Each row below holds a small network's activations on one input, seen along a few directions.
Each table varies a few parts of the input and shows all the possible inputs, shuffled.
Descriptions start from the smaller parts, as in this example, which fits no table here: one of 4 places along a line, together with either a single point or (one of 2 separate values, together with one of 5 places around a ring) or one of 11 places along a line.
Shared parts are said once, and a part with two or three values counts as separate values.
In the rows, zero is written as 128.

Other details of the inputs vary at random and push rows far along three fixed directions, the same in every table; ignore that.

Rows:
row 1: [119 126 150 125 103 111 188  81 157 117 146 106]
row 2: [164 111 173 115 108 143 139  51 165 154 158  99]
row 3: [143 140 111 152 136 218 106 125 135 164 102 122]
row 4: [ 95 146 103  82  69 116 162 205  66 128 175 109]
row 5: [ 83 136 122 122 138  89  97 174 112  99 109 135]
row 6: [ 87 154  81 117 131 161 138 200  99 143 114 136]
row 7: [121 157 137  70  89 125 144 161 128 138 129  99]
row 8: [135 134 140 134 131 159 147 128 116 143 161 116]
row 9: [114 161 105 108 117 163 127 169 118 168 129 116]
row 10: [113  99 176 134 138  61 144  92 155 106 154 118]
row 11: [125  57 130 165 205 133  71  79 144 125 137 175]
row 12: [154 166  65 132 127 152 140 180  80 143  88 145]
row 13: [150 119 163  84  88 125 139 102 186 146 123 104]
row 14: [ 73 132  92 154 131 117 145 176  80  83 137 142]
row 15: [117 120 145 158 119 110 155  82 153  96 135 118]
row 16: [104 162 106 110 163 173 108 173 100 134 113 147]
row 17: [132 148 109 111 119  32 134 157 105 104  93 140]
row 18: [ 98 111 138 125 156  87  89 145 144  78  96 156]
row 19: [156 147 151  91  38 148 162 125 117 135 168  70]
row 20: [158  90  77 166 203 119  72 140  66 102 110 206]
row 21: [104 101 154 149 128  65 117  90 138  95 143 125]
row 22: [124 149 101 137 112  39 167 143  78  92 128 141]
row 23: [120 102 107 143 179 171  51 159 115 121  99 165]
row 24: [153 191  83  99  79 114 159 192  78 145 108 117]
row 25: [ 87 102 141 120 178  67 106 167 144  83 107 165]
row 26: [ 99 175 105  90  83 142 189 224 109 131 128  99]
row 27: [205 121 136 157  93 113 181  34 154 156 119 108]
row 28: [ 98 136 150 144 133  78 146  96 183  89  93 118]
row 29: [127 130 105 120 163 192  75 161 109 173 122 142]
row 30: [ 89  89 128 127 169  84 111 138 114  74 141 173]
row 31: [133 120 102 162 182 229 119 152  87 147 144 154]
row 32: [163 124 128 131 103  50 150 100 107 116 130 130]
row 33: [155 155 141 102  86 189 168 102 170 175 118  87]
row 34: [142 152 140 101  77 158 173 115 124 150 167  93]
row 35: [178 124 155 127 156 210  88 109 157 190 123 119]
row 36: [185  92 137 139 105 209  99  86 138 164 153 115]
row 37: [140 165 134 113  73 162 139 135 143 162 125  81]
row 38: [184 137 109  96  79 102 140 147 121 144 100 123]
row 39: [ 90 152 143 133 139  76 123 128 150  90 105 128]
row 40: [156  63 159 177 197 155  59  43 163 110 124 164]
row 41: [125 132  96 170 163 205  83 148  73 140 147 154]
row 42: [108 135 153 121 131  85 106 124 153 100 108 122]
row 43: [123 131 172 140 155  99 132  90 189 140 113 117]
row 44: [137  91 144 123 143 130  95  97 178 156 113 134]
row 45: [ 70 118  98 147 149 102 154 153 102 100 144 148]
row 46: [108 120 153 134 101  68 168  78 160 133 160 103]
row 47: [125  82 163 132 142  82 135 104 156 101 150 140]
row 48: [176 135 133 157 135 228 103  83 123 162 150 119]
Description of these inputs: one of 2 separate values, together with one of 4 places along a line, together with either a single point or one of 5 places around a ring.
Changing only the place on the line of 4 turns row 36 into row 21. The same change can be made to row 13. Which row results?
> row 7
Changing only the place on the line of 4 turns row 39 into row 42. The same change can be made to row 8. Which row results?
> row 10
List by row number the other rows that have the place on the line of 4 and the choice among 2 separate values in common with row 22.
> row 8, row 34, row 41, row 46, row 48
List by row number the other rows that have the place on the line of 4 and the choice among 2 separate values in common with row 9.
> row 16, row 24, row 37, row 39, row 43
Which other rows does row 23 become when the choice among 2 separate values takes its other values? List them by row number.
> row 36
